Each row below holds a small network's activations on one input, seen along a few directions.
Each table varies a few parts of the input and shows all the possible inputs, shuffled.
Descriptions start from the smaller parts, as in this example, which fits no table here: one of 5 places around a ring, together with either a single point or one of 9 places along a line or (one of 2 separate values, together with one of 6 places along a line).
Shared parts are said once, and a part with two or three values counts as separate values.
In the rows, zero is written as 128.

A family of inputs:
R1: [ 56 191 156 117  83  96 111 105 118 174 169 158 125 119 116 108 204 131]
R2: [ 96 160  96 172 167 130  47 126 151 175 100 128 165 103  72 112 154 192]
R3: [104  77 108 138  91 115 146  78 140 107  49 129  86 125  88 174  61 159]
R4: [ 93 118 168 142  97 114 198 107 150 171  40 159  63  78  95 141 124 121]
R5: [ 63 183 141 135 116  99 143  71 120 183 148 139 135 126 118 105 207 139]
R6: [ 41 173 131 161 135  90 128 112 166 192  91 152 111 128 109 127 197 149]
R7: [192  96 116 114 190 142 128 211 173 113 108  93 147 193 228 176 118 103]
R8: [210 114 130  65 145 146 116 205 129 101 184 107 157 198 215 159 126  77]
R9: [134 142  70 143  83 143  82 140  64  87 157 126 166 100  77 118  86 167]
R10: [117 119  55 190 131 146  95 146 106 108  84 111 147 112  74 133  80 197]
R11: [209 106 119  80 181 150 145 172 124 110 163  92 167 202 229 150 124  91]
R12: [192  94 169 122 209 143 153 203 182  76 160 121 102 177 219 102 140  54]
R13: [121  92 121  94  41 109 128  72  93  93 128 136  98 112  90 158  67 126]
R14: [190  87 164 143 221 136 151 211 197  80 115 110  97 181 220 105 143  58]
R15: [125  85 116 112  74 113 163  41  95 105 108 115 114 124  91 150  65 141]
R16: [137 135  61 160 114 148 114 108  67 100 138 101 176 110  79 109  82 179]
R17: [116 176 104 142 148 137  65  86 111 164 153 117 191 100  80  90 162 179]
R18: [210 105 179 101 173 145 137 200 154  72 194 128 108 189 211  90 146  31]
R19: [112 183 120 126 116 131  35 119 109 151 172 140 184  91  78  96 162 172]
R20: [210  97 168 115 209 148 165 168 147  80 171 113 118 192 225  83 146  45]
R21: [119 131  62 169 119 148  97 140  91  98 125 117 154 100  75 132  78 188]
R22: [ 96 173 107 151 154 134  49 119 135 163 141 133 173  91  74 112 154 188]
R23: [ 91 125 177 123  84 120 196  99 131 164  85 161  70  68  97 140 123 111]
R24: [193 104 121  90 180 148 131 205 157 108 152 102 150 188 225 172 118  99]
R25: [ 41 183 143 141 122  96 127 105 148 182 135 154 116 117 112 126 196 146]
R26: [105  86 115 118  79 115 145  71 121 100  93 132  91 113  89 174  60 149]
R27: [110 121 179 119  77 123 212  67 104 168 100 146  93  79 100 119 131 102]
R28: [103 127 187  99  45 121 177  99 101 158 121 164  79  70  98 123 130  89]
Q: The inputs of R17 and R19 match in every part but one. If R27 is changed in the same way as R17 into R19, which row does it become?
A: R28
Q: Describe the family of inputs behind these rows.
A: one of 4 places along a line, together with either one of 2 separate values or one of 5 places around a ring
Q: Start at R2 and move only the place on the ring of 5, one step at a time. The first step leads to R10. Which rows follow, in order?
A: R3, R4, R6
Q: Which other rows agree with R21 in the place on the line of 4? List them by row number.
A: R12, R22, R23, R24, R25, R26

A family of inputs:
R29: [166  95 110 165 216 142 146 166 162  86 112  94 132 173 187 115 117 117]
R30: [145 149 157  82 142 115 137 151 142 126 186 134 130 181 196 128 175  79]
R31: [ 60 145 104 162 124 113 100  96 140 170 101 133 128 113  77 140 141 179]
R32: [113  95 206 109  71 107 242  57 119 131 103 158  44 100 122 113 121  59]
R33: [173 145 170 105 150 149 118 196 127 127 193 132 141 129 177  94 167  71]
R34: [116  72 185  96  44 110 228  85 120 120  77 153  38 102 119 161  78  78]
R35: [ 98 147  84 149  79 137 106 112  85 137 104 143 140  73  42 137  89 188]
R36: [ 77 159 100 183 129 129 120 114 128 166  76 143 131  80  52 117 132 187]
R37: [ 78 156 115 142 103 120 101  64  94 154 159 134 143 109  71 103 147 162]
R38: [ 97  84 195 126  93 105 237  85 159 147  51 154  27 102 128 146 119  78]
R39: [179 103 137 154 202 147 104 203 179  94 111 126 115 153 162 104 126 101]
R40: [190  84  97 134 164 149 136 164 121  57 141  91 142 168 175 136  77 116]
R41: [124 136 148 102 163 111 134 179 183 143 128 136 113 184 201 164 170 101]
R42: [198 114 149 134 181 153 106 176 138  77 170 124 133 150 155  68 133  80]
R43: [ 93 167 117 139  94 113 103  71  89 154 145 128 159 109  85  92 162 157]
R44: [176 122 145  93 118 153 106 221 129 116 162 131 134 127 174 149 118  90]
R45: [ 58 159 119 161 115 110 103  91 146 165  87 144 127  70  61 133 139 188]
R46: [ 82 133  88 128  74 120  86  94  97 141 129 133 138 106  67 159  98 179]
R47: [154 110 115 117 195 130 148 124 159 145 107  94 152 189 191 158 137 128]
R48: [ 98 145  89 125  64 114  88 101  92 141 114 126 154 106  81 149 114 174]
R49: [201  93 124 122 150 156  94 202 139  66 140 123 125 148 150 124  85  99]
R50: [ 76 157 106 159 115 106 101 103 134 170  86 127 144 114  91 130 156 175]
R51: [ 80 147 103 127  65 117  89  89 103 136 115 144 136  63  51 152  96 188]
R52: [153 132 159 126 171 143 116 223 168 143 133 134 123 132 184 130 160  92]
R53: [176 122 124  96 173 134 151  95 118 129 167  93 169 186 185 121 144 109]
R54: [ 75 169 131 141  94 117 104  59 100 149 145 146 142  66  55  96 145 171]
R55: [ 93 170 111 163 108 137 122  82  83 149 134 145 146  75  46  80 139 171]
R56: [186 106 120 145 195 146 149 137 121  68 172  92 149 170 180  78 125  97]
R57: [179  98 100  85 142 137 139 123 120 117 136  93 163 183 181 178  98 127]
R58: [147 125 134  71 110 120 125 177 145 115 156 134 124 179 192 183 129  98]
Q: The inputs of R48 and R50 match in every part but one. If R40 is changed in the same way as R48 into R50, which row does it become?
A: R29
Q: Describe the family of inputs behind these rows.
A: one of 3 separate values, together with either a single point or one of 4 places along a line or one of 5 places around a ring
Q: Which other rows does R31 become when the choice among 3 separate values takes its other values? List them by row number.
A: R37, R46
Q: Start at R44 and move only the place on the ring of 5, one step at a time. The first step leads to R58. Which rows follow, in order?
A: R57, R40, R49
Q: Which other rows does R55 become when the place on the line of 4 takes its other values? List them by row number.
A: R37, R43, R54

A family of inputs:
R59: [157 139  80 139 154 148  62 155 109  99 166 107 183 141 122 114 115 159]
R60: [ 77 174 131 150 120 117 107 102 123 169 132 145 138  94  85 101 171 156]
R61: [150 132 157 117 180 129 136 176 169 139 140 126 126 165 194 125 170  89]
R62: [107 135 183 124 128 113 171 114 151 156 120 150  88 119 140 109 169  89]
R63: [107  88  95 178 150 126 144 131 166 124  26 120  97 117 101 165  78 170]
R64: [168  87 139  96 106 133 172 122 111  92 136 119 109 148 158 145  88  90]
R65: [113 172 105 144 172 128  71 151 143 154 152 120 175 145 136 115 178 158]
R66: [196  99 132 112 164 149 133 184 136  83 153 111 133 167 188 127 110  86]
R67: [137 128  88 124  97 138  99 102  82 109 147 116 162 114  90 131  91 163]
R68: [111 107 175  99  73 109 191  90 125 133 113 150  72 115 129 143 119  88]
R69: [ 85 147 123 126  64 118 122  81  94 150 123 146 125  82  66 132 120 158]
Q: Describe the family of inputs behind these rows.
A: either a single point or (one of 2 separate values, together with one of 5 places around a ring)
Q: Which other rows does R67 become when the place on the ring of 5 takes its other values? List them by row number.
A: R59, R60, R65, R69
Q: Which other rows does R64 become when the choice among 2 separate values takes its other values? List them by row number.
A: R67
